Each row below holds a small network's activations on one record, seen along a few directions.
Each row is followed by the record's values for the fields E, Z, N, V, F.
Not every record has every field; a missing one is left out.
The largest differences between rows may come from other fields.
Random noise pushes rows far along 5 fixed directions. That doesn't count. These rows show it; they differ only by the noise:
[-129   -5 -226    5   33  132 -255 -341  325  247  102  -41 -181  294
   93 -209  423   43  -46  120   60 -255   55  247]
[-244  114 -114   -1 -126    2   31  120 -292  263   81  -87  -55  131
   52   24    5  -17 -127   48 -104  -33   77 -157]
[-265  126 -249   16   -8  -93  -50  552 -153  360   69    8  217   74
 -139 -167  -17 -381  -64  127 -228 -159  181  116]
[ -32   53   91  -23  -48   51  179  111 -173  218   22 -106   33  117
   -5  123  -62   32   34   26  -35   94  -65 -215]
[ -74   13   71  -84 -137   -9  155 -139 -300   91   51 -163 -213  124
   53  116   -4  309    5   25   78   35  -26 -363]
[ 109   -9  239  -18  -71  222  177 -400   22   52  -42  -78 -161   80
  140  241  -63  264   42 -105   33  222 -177 -190]
[ 55 -13 105 -43 -20  77 111 -85  26  76 -33 -31 -33  24 -18  67 -75  78
  85 -26 -24  76 -52 -56]

[ -96   84    8   60 -130    1   51  -15 -234 -216  -68  170  -42 -175
  104  186 -198   58 -169 -189 -120  112   82 -150] | E=e3, V=v1, F=f3
[ 121 -141   -5   94 -122  -20 -101 -177   88  -72  -83  -75 -104  -69
  259  -50   39   81  -56  135  -22  -20  -34  119] | E=e2, Z=z1, N=n1, V=v3, F=f2
[-143   58   -6  148 -191  104   26  -88 -248  -86  -19  131  -88  -86
  214  177 -201  -56 -299 -110 -210  110   28  -87] | E=e3, V=v2, F=f1
[ -80   54 -185  191  -82   46 -213 -144   34  -77   38  154 -142  194
  295   14  401   25 -323   80  163 -134   22   26] | E=e3, V=v4, F=f1
[  78  -92   40    1  141  -48  -59 -118  306 -228   91  190   47  206
 -263 -105  244  -74   26  169  148 -228  -17   41] | E=e1, V=v3, F=f1
[-277  145  -86 -107   83   92  -21 -118   43  452  273 -211   33  449
 -180  -97  271   -3   38  138   57 -206  -30 -167] | E=e1, V=v2, F=f3
[  31    3  -35  -66  -21 -130   35  167 -119  -89  -20   41  -39 -117
 -131  -38  -77   -2   34  -79   79  -11   35  -53] | E=e1, V=v4, F=f3
[ 143  -39   24   -1  116  248  -49 -181  325  150 -134  -27  -31 -180
   50  -18  -94  -75  130 -266 -103  193  -66  429] | E=e1, V=v4, F=f2
[  50  -67  -27  -80   -3  -60  -14   53  106   70   11 -142   23   10
 -111 -166   33  -22  121   80    7 -136   20   70] | E=e1, V=v2, F=f1
[ -69  154 -195 -167  403 -201  -60  358   75 -134    9  340   69  -35
 -389 -282  207  -28  164  -24  319 -231  232  138] | E=e2, Z=z1, N=n2, V=v4, F=f3
[-159   47 -417   20  -81   -7 -360 -100   96   50 -166   95 -221 -420
  205 -229  -51  -29 -134 -272 -187  -57  281  579] | E=e3, V=v4, F=f3
[  30 -160  -22   19 -260 -137 -101  -59  -65 -167  -58  -84  -50 -275
   83  -19 -233   -2  -57  -31 -204   -3   53   78] | E=e3, V=v1, F=f1
[-138   43  -51  127  -32  160 -114 -467  124   24  196   15 -139  449
  196  100  467  151 -241  150  119 -160  -99 -212] | E=e3, V=v3, F=f3
[-245   -3  -69  -82 -187  -92  -59   46 -199   66   33  -23  -21 -244
 -227 -165 -482 -235  -50  -20 -372  -51  154  160] | E=e2, Z=z1, N=n1, V=v2, F=f2
[-253    5 -121  -64 -212 -145   20    3 -456  209  114 -255 -197   89
   40   12   -2  186 -115   53  -45  -56   76 -298] | E=e3, V=v1, F=f1
[  21  -44   45  -48 -157 -134   98  187 -264   75  -14 -154   -9 -108
  -22   39 -209   32   44   16  -56   69  -15 -166] | E=e3, V=v4, F=f3
[  89  -89  133  187  -99   45   12   38  108 -173  -63  172  215 -194
   -7  164 -265 -288 -131  -68 -305  160  -98  135] | E=e3, V=v3, F=f1
[ -46  -59   87 -126  153 -109  148 -104 -110 -225  181   38 -108  211
 -286   -1  146  261  110   93  249 -177   15 -383] | E=e1, V=v3, F=f2
[-153   77  -60  -43   -2 -167   99  392 -222  178  135  -42  160  193
 -204  -65   51 -100   -1  194   16 -165   50 -275] | E=e3, V=v2, F=f3
[ 331 -184  367 -114  128   -4  269  -73  286  -32    7  -91  193   46
 -306   89 -164   86  395  105   80   35 -249 -200] | E=e3, V=v3, F=f3
[  14   20   47   54   71  169 -101 -374  407  -39   24  198   45   69
  -41   34   62  -62  -31  -41  -21  -35  -96  159] | E=e3, V=v3, F=f3
[-184   82 -249   63  -66 -112 -103  231 -156   97  114   21    2  196
   -2 -120  227  -81 -160  123   66 -243   98 -112] | E=e3, V=v4, F=f2
[  31  225  178  158   46  449   92 -345  112  -33 -193  328   27 -170
  290  397 -298 -133 -153 -350 -267  473  -97  172] | E=e2, Z=z2, N=n2, V=v3, F=f3
[  50  -73  101 -146 -136   13  -13 -593   53 -491 -158  187 -345 -455
  -15   27 -422  341   12 -340  -97  128  134   92] | E=e3, V=v2, F=f3
[  68   -6   77   57  -95  -22  133  338 -117  144  -58 -110  222 -115
   31  112 -172 -129   28   -9 -184  159  -61  -26] | E=e3, V=v2, F=f3
[-248  207 -209   73  101  145  -93  145   25  326   30  149   91   32
   16  -12   19 -258 -164 -117 -167   62   99  245] | E=e3, V=v2, F=f3
[ -43  -29  -85  223  131   39 -146  328  257  378  165  -81  405  339
   87  -90  318 -464 -114  377  -81 -106 -125  205] | E=e2, Z=z1, N=n1, V=v3, F=f2
[  66   59  177   75   13  306   -9 -317  372 -165 -120  259  164 -327
    1  155 -439 -317  -74 -350 -413  297  -43  366] | E=e1, V=v3, F=f3
[-224  174 -260  -28   28  136 -241 -399   20  -67   -6  164 -345  -87
  154  -71  154  202 -176 -289   79  -45  182  211] | E=e1, V=v4, F=f3
[ 173  -80 -215    9  -30 -376 -134  628  -91 -364 -276  187   85 -477
   60 -221  -90  -92   54   -4    3  -44  289  322] | E=e2, Z=z2, N=n2, V=v2, F=f1
[-150  100  -61  165  -87   -8  -26  350 -119  218   72 -139  298   27
   73   53  -24 -294 -162   43 -205    5  -65  -39] | E=e2, Z=z1, N=n1, V=v3, F=f2
[ -78  119   91  -33  142  280   31 -600   55   20   91   59 -323  360
  157  175  331  389  -67  -91  307  116 -124 -205] | E=e2, Z=z2, N=n2, V=v2, F=f2
[  66  215 -105  148  285  181  -90  244  374  135  -72  348  277  172
   28  -28  284 -403  -51   -4   42   21  -33  299] | E=e2, Z=z1, N=n2, V=v4, F=f3
[ -13 -137  -60  -27  -36    3 -189 -386  186   32  109 -219 -144  156
  115 -170  201  155   56  171   65 -177  -23   88] | E=e2, Z=z1, N=n1, V=v3, F=f2
[  93  -25   14   59   27  183  -30  -87  188  102  -76   -2    1  -70
  131   48  -50  -79   28 -119  -57  108  -70  204] | E=e3, V=v4, F=f2
[ 255  -91  168   42   19   72  170  156 -111  106 -135 -195    5  -85
  193  129  -55   65  103  -50  126  265 -173  -12] | E=e2, Z=z1, N=n1, V=v4, F=f1

Here are new rows. What are their fields?
[  25  162  -39 -108   21  -69   27   -3 -209 -206  -83   22 -210    5
  193   12  210  336   -5  -52  261   36  140 -195] | E=e2, Z=z2, N=n2, V=v2, F=f3
[-139 -124  -46 -111 -128   -1 -167 -657   92 -179   63  -20 -372  -65
  -38 -137  -53  303  -17  -40  -23 -163   93   81] | E=e3, V=v2, F=f2
[-218  253  -83  -25   38  135   22  113  -85  325   52   -7   93   95
  -39   25  -17 -147  -34 -118 -125   59   34   21] | E=e1, V=v2, F=f3
[ 463 -334  318 -163   27 -335  264  163  -34 -449  -71  -47  -26  -55
 -358   -7  -26  341  403  182  395  -89 -140 -360] | E=e3, V=v4, F=f1
[ 574 -170  319  -59  282   18  183  169  607 -164 -179  105  325  -81
 -276  -30  -21  -63  443  -30  157  109 -220  185] | E=e3, V=v2, F=f3
[ 201   68  254  -28  102  -67  344  418 -181  -48 -104   85  218  -94
 -171  217 -227   15  158  -94  135  218 -144 -321] | E=e3, V=v4, F=f3
[ 111  126   32  118  101   75   65  387  127   61 -146  258  322 -209
  -74  104 -241 -355    8 -202 -125  200  -83  189] | E=e3, V=v4, F=f3
[ 137  -76  114  254  -66  -14   34  243  -18   71   37  -93  276  151
  225  157  126 -214 -137  272   -1   68 -234  -99] | E=e2, Z=z1, N=n1, V=v3, F=f1
[ 205 -183  126  -17  332  -36   -4  112  616 -171   34  250  374  104
 -506 -217   15 -342  284  211  -26 -255  -56  272] | E=e3, V=v3, F=f2
[ -40   55   39   98 -136   80   14  166 -126  258   32 -167   97   77
  129  135   37 -154 -127   53  -87  127 -100  -27] | E=e1, V=v2, F=f1
[ 357 -165   95   24  146 -150   27  476  284  -19  -97  -83  301  -69
 -181 -145   85 -178  286  129  153  -82 -138  158] | E=e2, Z=z1, N=n1, V=v4, F=f2
[ -55  -92  -64  -38   59  -57  -24   83  113   63   64  -28  104  -38
 -195 -149 -109 -158  104   51 -176 -141   89  139] | E=e3, V=v3, F=f2
[  54   89  -80   79  107  289 -160 -138  409  215 -117  140   65 -172
  126    2  -66 -220   -2 -264 -111  169  -45  510] | E=e3, V=v4, F=f3
[131 -39 -14 -26  59 -76  30 149  92  68 -68 -34  23  55 -48 -77 174  67
  97  81 139 -46 -13  42] | E=e3, V=v2, F=f1
[  62  -11  251  123  -16   26  192  184   17  -24   54   86  343   70
 -167  202 -187 -269  -42   98 -150   83 -183 -175] | E=e3, V=v3, F=f1
[-287   37 -299 -222   72 -252 -269  -96   45 -398   66  339 -144 -360
 -422 -374 -252  -38   39 -128  -98 -354  438  292] | E=e1, V=v3, F=f3
[-333  186 -299  -90  -64 -227   32  502 -689  356  129 -364 -111  226
  157 -120  258  209  -62  166  116 -138  232 -363] | E=e2, Z=z2, N=n2, V=v2, F=f2
[  43 -196  -41 -131 -255 -313  -30 -128 -296 -437 -144  -67 -324 -491
   27  -73 -364  348   21 -133  -59  -12  204  -69] | E=e3, V=v1, F=f2
